A small network was trained on made-up records. Each row is its average activation on records with the value named, seen along a few directions.
Related values have similar rows: they may be neighbours, one step apart, or belong to one group.
(in the rows, 500 means zero)
Strong random noise was added to every row along 11 fixed directions; ignore it. To show where, here is one row again and again, with new noise each time:
[642 524 425 769 532 465 559 647 367 895 718 374 383 661 438 320 647 359
 625 513  28 475 378 165 674]
[755 301 426 341 574 538 574 490 430 402 492 619 509 540 441 479 651 674
 644 567 493 443 314 431 546]
[579 430 431 518 586 379 588 396 433 643 473 641 457 497 491 458 474 507
 611 581 469 591 488 342 514]
[582 372 401 511 539 527 508 502 561 512 502 766 531 460 707 373 463 375
 428 493 295 531 306 453 596]
[667 397 473 410 797 296 328 329 319 453 463 465 612 444 703 353 632 713
 448 265 763 363 439 620 494]
[440 481 524 395 495 527 573 394 511 329 340 582 505 511 528 599 495 570
 533 587 643 444 548 622 411]
[393 575 528 514 418 369 488 483 676 492 337 639 400 506 569 543 237 543
 465 533 610 618 604 465 525]
[508 446 479 506 610 348 601 485 516 469 516 638 480 449 569 539 422 320
 478 491 483 619 419 571 554]
[341 595 583 536 487 537 538 441 528 493 391 504 434 508 607 501 483 450
 396 510 476 378 613 610 465]
[625 487 505 374 436 517 473 645 614 522 371 504 297 556 529 381 423 805
 420 446 367 315 427 457 669]
[384 699 523 524 387 378 601 712 568 513 469 239 341 650 313 722 258 466
 570 526 365 513 537 575 593]
[395 400 651 448 656 683 507 541 464 559 776 413 610 413 480 536 515 459
 404 563 481 498 516 539 409]
[512 739 447 699 564 540 266 458 297 718 657 218 725 649 493 512 542 272
 539 296 228 328 481 438 608]


Values of ZILA:
dom: [330 386 420 407 541 633 716 569 436 706 523 524 512 374 528 514 419 520
 507 716 316 525 555 467 323]
fase: [457 493 592 341 399 877 643 382 437 418 473 457 610 369 289 649 600 386
 479 703 376 345 506 656 419]
vekud: [386 643 563 453 614 370 464 582 336 643 542  69 475 435 397 508 449 598
 421 381 606 418 646 649 388]
vad: [716 359 390 441 502 392 411 542 574 238 422 765 618 445 720 425 629 468
 399 331 527 524 152 587 578]
seni: [525 402 274 454 615 472 317 368 311 446 400 455 755 388 890 235 564 503
 362 279 554 370 361 749 438]
lefo: [497 771 623 477 456 365 455 514 499 556 457 341 332 484 314 594 310 510
 377 240 510 391 675 649 789]
ravo: [440 423 439 541 509 674 472 435 494 270 541 567 666 420 661 394 644 252
 410 497 520 486 445 701 377]
romav: [493 510 462 487 369 518 545 390 496 305 156 517 380 513 779 341 687 716
 387 456 478 171 465 779 514]
fofel: [462 762 541 517 369 612 567 306 439 698 297 532 403 520 405 576 574 417
 463 494 224 262 684 487 596]
let: [635 422 399 414 504 398 644 366 463 281 277 745 417 496 545 568 591 438
 584 461 573 459 385 630 541]
zepe: [582 573 495 494 468 597 422 375 462 692 429 646 497 389 590 291 653 401
 315 384 309 331 480 443 585]
sero: [447 458 298 617 561 317 625 455 336 589 525 465 458 527 458 534 510 370
 658 554 442 640 485 439 299]
pulo: [527 488 382 198 464 647 427 513 584 454 392 530 578 375 374 542 263 702
 423 498 445 439 535 546 472]
sufo: [567 452 346 434 502 570 564 533 469 341 459 459 421 546 543 461 551 448
 499 438 328 377 339 729 558]
masip: [730 294 434 291 578 532 304 505 723 443 487 857 537 380 599 353 302 687
 368 374 523 603 352 351 669]
A value of ZILA combines one of 5 hidden first parts with one of 3 second parts; all combinations occur once.
- vekud and pulo share the first part; vekud and seni share the second. Which value has the first part of seni and the second part of pulo? => ravo
- masip and fofel share the first part; masip and sero share the second. Which value has the first part of sero and the second part of fofel? => vad

Values of DUF:
zup: [563 489 543 617 537 402 463 434 434 512 550 450 507 523 469 416 738 493
 544 521 643 580 549 375 371]
luf: [641 446 628 631 401 693 432 543 598 595 602 659 505 551 560 343 695 525
 497 534 484 442 495 253 616]
sofo: [585 466 733 365 492 653 537 484 556 444 582 602 503 467 299 640 613 555
 529 605 617 512 523 363 529]
tus: [624 536 357 479 400 434 655 422 487 588 364 731 421 466 395 424 495 426
 606 573 298 556 449 349 629]
lufuv: [336 513 306 487 505 450 712 476 366 400 410 426 580 624 368 768 395 378
 790 733 393 601 453 570 275]
dofu: [628 586 446 530 324 604 511 474 523 444 411 589 435 712 351 502 645 612
 733 533 423 401 539 277 575]
ziv: [543 493 479 442 423 541 649 482 489 710 396 576 324 493 470 419 431 530
 473 576 129 343 472 459 681]
dozu: [517 456 599 399 534 649 364 424 562 197 548 477 618 516 518 586 602 590
 474 459 793 461 582 652 440]
mego: [440 626 683 480 360 699 670 608 606 742 505 510 264 493 292 568 456 514
 438 644 273 384 634 319 577]
bem: [517 522 651 441 470 592 599 513 644 347 500 676 412 372 386 547 509 288
 365 522 512 501 527 604 659]
zuzim: [620 638 525 681 396 238 451 580 510 728 472 470 330 624 425 447 465 586
 569 358 405 568 506 243 768]
vavak: [410 440 267 484 554 382 550 515 401 527 481 373 573 441 591 500 372 401
 520 504 346 601 341 685 395]
duvar: [383 467 556 606 420 766 479 467 558 317 427 628 578 618 638 457 791 459
 520 604 588 353 584 454 313]
tumon: [563 447 373 413 379 758 407 515 470 398 464 543 692 542 505 458 589 573
 558 542 480 389 382 462 469]
nen: [522 468 634 624 469 689 531 602 557 360 637 582 426 596 539 419 844 400
 468 475 555 386 519 454 524]
ruk: [388 516 525 485 510 826 555 374 473 679 602 595 538 475 408 526 507 318
 426 637 169 416 592 414 403]
laz: [359 460 421 376 404 802 444 526 536 586 393 472 607 418 639 359 312 631
 356 593 331 338 522 561 415]
davo: [466 504 455 530 487 434 616 426 477 524 382 546 419 500 609 507 498 405
 433 529 351 464 425 578 449]
riv: [586 550 343 528 496 423 464 629 430 673 586 416 594 513 410 527 409 353
 571 462 270 570 389 356 566]
pitul: [498 400 396 557 605 528 562 425 377 499 588 558 647 504 564 509 509 284
 630 562 489 619 474 492 418]
lazu: [330 480 450 620 395 505 629 373 506 222 357 714 628 529 734 646 617 246
 555 605 702 564 449 720 337]
tudam: [506 515 597 446 508 495 558 705 519 469 589 395 403 444 367 518 511 490
 442 516 423 518 448 527 521]
pade: [495 598 545 617 495 339 574 418 387 540 409 341 354 590 489 529 689 568
 574 447 577 428 564 567 476]
vukab: [635 476 393 488 424 608 433 583 500 499 505 359 524 573 428 415 572 622
 548 530 348 431 391 453 590]
kotas: [721 445 456 435 400 500 456 402 595 269 327 808 454 555 456 496 495 592
 642 494 645 532 480 358 634]
filu: [470 495 433 390 561 454 610 497 389 537 552 271 546 490 356 715 327 515
 586 586 402 523 446 698 469]
fetip: [541 514 372 522 472 466 278 691 560 352 574 296 566 633 603 504 424 571
 504 291 438 465 319 622 559]
A value of DUF combines one of 3 hidden first parts with one of 9 second parts; all combinations occur once.
- tus and zup share the first part; tus and zuzim share the second. Which value has the first part of zuzim and the second part of zup? => davo
- mego and pade share the first part; mego and riv share the second. Which value has the first part of riv and the second part of pade? => vavak
- filu and luf share the first part; filu and dozu share the second. Which value has the first part of dozu and the second part of luf? => pitul
- tumon and tudam share the first part; tumon and nen share the second. Which value has the first part of nen and the second part of tudam? => lufuv

Values of RIM:
gugu: [546 472 481 363 634 523 425 531 383 372 495 315 558 482 477 495 584 606
 473 398 643 350 495 654 418]
fom: [559 436 418 749 489 383 622 423 448 247 447 749 509 683 656 483 888 253
 718 514 640 570 407 474 449]
felap: [604 347 449 499 520 515 714 634 463 633 593 466 293 550 393 358 549 612
 626 670 302 529 488 331 527]
netog: [563 604 480 491 466 623 400 370 536 516 469 687 725 468 568 598 474 256
 428 397 382 420 434 525 637]
vorob: [619 518 443 563 425 580 347 686 456 564 736 333 695 545 396 483 561 457
 571 435 386 552 327 356 582]
vimu: [477 518 394 714 516 413 543 473 481 776 627 512 433 509 548 409 425 260
 493 510 208 652 474 383 552]
tuvez: [764 404 563 352 560 691 216 507 559 501 689 657 706 368 493 426 457 521
 340 304 468 448 298 436 789]
lofi: [453 518 600 474 497 304 765 565 617 448 385 584 211 429 365 538 507 447
 453 606 521 601 563 565 531]
lalo: [426 474 499 645 455 437 603 473 551 582 422 676 335 524 673 422 493 405
 483 576 340 575 486 382 463]
RIM is arranged as a 3 by 3 grid.
- List every value one step from fom, in the order listed. => felap, lalo
- List every value one step from vorob, in the order listed. => tuvez, lofi
A value of RIM combines one of 3 hidden first parts with one of 3 second parts; all combinations occur once.
- gugu and felap share the first part; gugu and lofi share the second. Which value has the first part of lofi and the second part of felap? => vimu
